A small network was shown many inputs. Here are its activations along a few directions, one row for each input.
In each table, some parts of the input vary, and every possible input appears once, in random order.
Descriptions start from the smaller parts, as in this example, which fits no table here: one of 4 places along a line, together with either a single point or (one of 2 separate values, together with one of 5 places around a ring) or one of 11 places along a line.
Shared parts are said once, and a part with two or three values counts as separate values.

Other details of the inputs vary at random and push rows far along two fixed directions, the same in every table; ignore that.

Table:
r1: [-0.20  2.05 -1.28  0.93 -0.64 -1.02 -1.73 -3.05  2.84 -2.95 -3.04  1.37]
r2: [-1.15 -4.70 -3.64 -4.09  1.97  1.39  1.17 -0.05 -0.16  1.93 -3.66 -2.88]
r3: [-0.22  2.05 -1.30  0.91 -0.58 -0.96 -1.79 -3.05  2.85 -3.01 -3.12  1.42]
r4: [-0.70 -2.86 -0.30 -2.02  1.22  0.61  1.19  1.62 -1.08  2.24  0.11 -1.85]
r5: [ 3.33  2.10 -2.16  1.63 -1.43  1.36  0.00 -1.46 -1.75 -1.63  1.18  2.14]
r6: [-1.09 -5.09 -2.08 -3.75  2.13  1.36  2.11  1.82 -1.61  3.36 -1.35 -3.44]
r7: [-0.37  2.02 -1.10  0.61 -0.82 -0.76 -1.69 -3.13  2.90 -2.82 -2.74  1.57]
r8: [ 2.36 -3.84 -6.84 -3.23  1.22  3.39  2.57 -1.10 -3.13  1.12 -2.84 -2.02]
r9: [ 0.03  1.87 -0.82  0.31 -1.01 -0.44 -2.43 -2.92  2.94 -2.65 -2.88  1.56]
r10: [ 3.67  2.64  3.06  3.73 -1.67  0.80  1.67  3.30 -5.12  1.25  8.13  1.89]
r11: [ 0.38  2.27  2.13  2.29 -0.80 -1.36 -1.43 -0.26  0.94 -1.04  1.16  1.54]
r12: [ 0.09 -0.23  5.06  1.92  0.45 -0.79  1.45  4.88 -3.27  3.28  6.20 -0.68]
r13: [-0.98 -4.93 -1.82 -3.77  2.15  1.62  2.08  1.88 -1.84  3.28 -1.54 -3.62]
r14: [ 0.19  2.24  2.24  1.95 -0.99 -1.11 -1.42 -0.36  1.04 -0.92  1.41  1.76]
r15: [ 0.13  1.96  2.07  1.81 -0.95 -1.05 -1.28 -0.23  0.92 -0.67  1.35  1.53]
r16: [ 0.06  2.55  6.88  3.14 -1.01 -1.07  0.82  4.54 -2.50  1.61  7.66  0.85]
r17: [-0.83 -4.54 -3.67 -3.43  2.31  1.01  1.31 -0.22 -0.38  1.82 -4.03 -3.10]
r18: [-0.43  2.05 -1.18  0.66 -0.85 -0.77 -1.81 -3.14  2.94 -2.83 -2.79  1.65]
r19: [-0.07  1.72 -1.11  0.58 -0.83 -0.71 -2.33 -3.18  3.00 -2.53 -2.94  1.77]
r20: [-0.66 -1.71 -0.19 -0.80  1.19  0.03  1.40  1.22 -1.01  1.34 -0.09 -1.68]
r21: [-0.31  2.26  2.03  1.51 -0.98 -0.94 -0.84  0.01  0.96 -1.19  1.59  1.54]
r22: [-0.37  2.20 -0.98  0.33 -0.98 -0.45 -1.97 -2.93  2.91 -3.04 -2.88  1.52]
r23: [-0.23  2.56  2.12  1.72 -1.16 -1.09 -0.92 -0.15  1.11 -1.36  1.63  1.69]
r24: [-1.45 -4.91 -2.13 -3.83  2.23  1.39  2.76  1.95 -1.78  3.09 -1.21 -3.64]
r25: [-0.49 -1.91  0.91 -1.16  0.78  0.59  0.89  2.09 -1.40  2.13  1.01 -1.53]
r26: [-0.41  0.01  5.05  1.71  0.07 -0.58  2.08  4.82 -3.21  3.18  6.54 -0.74]
r27: [-0.32  2.16 -0.94  0.34 -1.03 -0.45 -1.88 -2.91  2.88 -2.98 -2.84  1.40]
Description of these inputs: one of 3 separate values, together with either a single point or (one of 2 separate values, together with one of 4 places along a line).
Question: The inputs of r3 and r20 match in every part but the choice among 3 separate values. If r22 is changed in the same way as r3 into r20, which row does it become?
Answer: r16
Question: Which other rows does r4 become when the choice among 3 separate values takes its other values? List them by row number.
Answer: r2, r6
Question: Which other rows does r12 become when the choice among 2 separate values takes its other values? List them by row number.
Answer: r3
Question: List by row number the other rows that have the choice among 3 separate values in common with r27.
Answer: r1, r6, r9, r10, r11, r15, r23, r26
